Look-ups in named tables: a row name and a column name give one cell, copied from the table.

sabavo.tsv
	nevolep	som
dun	13.23	37.41
puludak	80.81	-56.86
kodugol	42.47	66.35
lamusi	7.94	38.69
kase	79.56	59.13

nevolep of kase is 79.56
nevolep of dun is 13.23
som of kodugol is 66.35
nevolep of lamusi is 7.94
som of kase is 59.13
som of dun is 37.41

zupe
|  | reto | muzeva |
|---|---|---|
| zepa | 4722 | 2914 |
| tigo | -4986 | -4594 |
| bur | 4272 | 2355 |
| sabavus | 8271 | 927 |
| vafal | -560 | 348 |
| fetufis | 8322 | 1607 |
| zepigeb | 6931 | -749 |
| kel | -3106 | 1358 |
| sekin | 3919 | 708 |
| gog | -7205 | 1330 |

What is the reto of kel in zupe?
-3106
What is the muzeva of vafal in zupe?
348
What is the reto of sabavus in zupe?
8271
What is the muzeva of tigo in zupe?
-4594
What is the muzeva of zepigeb in zupe?
-749
What is the muzeva of sabavus in zupe?
927
What is the reto of zepa in zupe?
4722
What is the reto of zepigeb in zupe?
6931
What is the reto of vafal in zupe?
-560
What is the muzeva of kel in zupe?
1358
What is the muzeva of bur in zupe?
2355
What is the muzeva of zepa in zupe?
2914
What is the reto of bur in zupe?
4272
What is the reto of fetufis in zupe?
8322
What is the muzeva of fetufis in zupe?
1607
What is the reto of tigo in zupe?
-4986
What is the muzeva of gog in zupe?
1330

gar
         gino  sisi  deful  nubude  sezila  nam  taku  rut  nopine  rezu
korilen   -17     7     11      33     -39  -40   -33  -34      33     3
belurok   -17   -19      7       4      21  -21   -18    6      36     1
muka       31    53    -92     -60     -23   19    15  -39     -78   -65
memon      -9    64    -40       8     -32  -22   -54  -49      22   -39
nuv        27    -9    -23      -8      24   49    23  -54     -18    21
lililid   -13    21     -6      43     -32  -43   -44  -28      35    -7
bifigon    -6   -15     20      30      14  -15    -5  -20      26    25

What is the nam of bifigon in gar? -15
What is the gino of korilen in gar? -17
What is the sezila of muka in gar? -23
What is the taku of lililid in gar? -44
What is the sezila of bifigon in gar? 14
What is the deful of bifigon in gar? 20
What is the deful of korilen in gar? 11

penoda:
         letogad  sonif
vave        7098    448
ked         6160    576
zerepo      5584    654
nilata      9992     57
suf         5712    636
nesez       7067    453
zabedar     7889    341
seg         9807     82
varasa      8249    293
potep       7381    410
pirofe      7851    347
fumubep     6392    544
rumig       6977    465
luval       5937    606

What is the sonif of seg in penoda? 82
What is the sonif of fumubep in penoda? 544
What is the letogad of zerepo in penoda? 5584
What is the sonif of nilata in penoda? 57
What is the letogad of nesez in penoda? 7067
What is the letogad of nilata in penoda? 9992
Which row has the largest letogad? nilata

fasige.csv
,ziled,semilaz,boz,gitov,mafet,vezodid,sivamoz,lerile
dumos,81,99,84,105,132,61,146,45
bibep,83,82,196,125,114,121,84,148
leri,108,89,131,86,78,45,111,84
fepu,110,113,103,107,47,81,124,102
pofi,158,156,67,72,151,126,116,106
sul,78,97,109,123,120,84,95,95
duda,76,97,87,99,134,88,116,68
danev,137,160,118,101,20,77,101,78
lagelep,68,95,84,102,134,82,131,51
rino,85,95,137,102,118,121,91,124
tevoged,157,167,58,76,157,119,88,110
bok,108,90,100,117,109,97,91,106
timozop,60,103,68,127,110,61,160,43

rino, ziled => 85
rino, gitov => 102
timozop, gitov => 127
fepu, mafet => 47
bibep, ziled => 83
lagelep, semilaz => 95
lagelep, gitov => 102
lagelep, mafet => 134

fusozap
cols = palor, figite, didan, zube, vur
tud: [0.32, 1.57, 3.54, -2.63, -6.04]
laz: [-0.74, -0.04, 5.16, -1.59, -6.60]
fal: [-1.13, 1.37, 1.61, 0.34, -4.01]
zem: [0.59, 1.65, 0.98, 2.22, 1.53]
pag: [-0.27, 0.01, 4.77, -2.08, -6.63]
zuda: [2.52, 0.43, 5.15, -2.62, -4.23]
tefu: [0.35, 2.37, 3.32, -1.99, -4.48]
fimebu: [-1.39, 0.75, 3.59, -1.09, -5.85]
rud: [0.66, -0.22, 4.69, -0.75, -5.05]

What is the vur of zem in fusozap?
1.53
What is the palor of tud in fusozap?
0.32
What is the figite of tud in fusozap?
1.57
What is the figite of fimebu in fusozap?
0.75
What is the didan of rud in fusozap?
4.69
What is the vur of zuda in fusozap?
-4.23
What is the didan of zuda in fusozap?
5.15
What is the vur of fimebu in fusozap?
-5.85

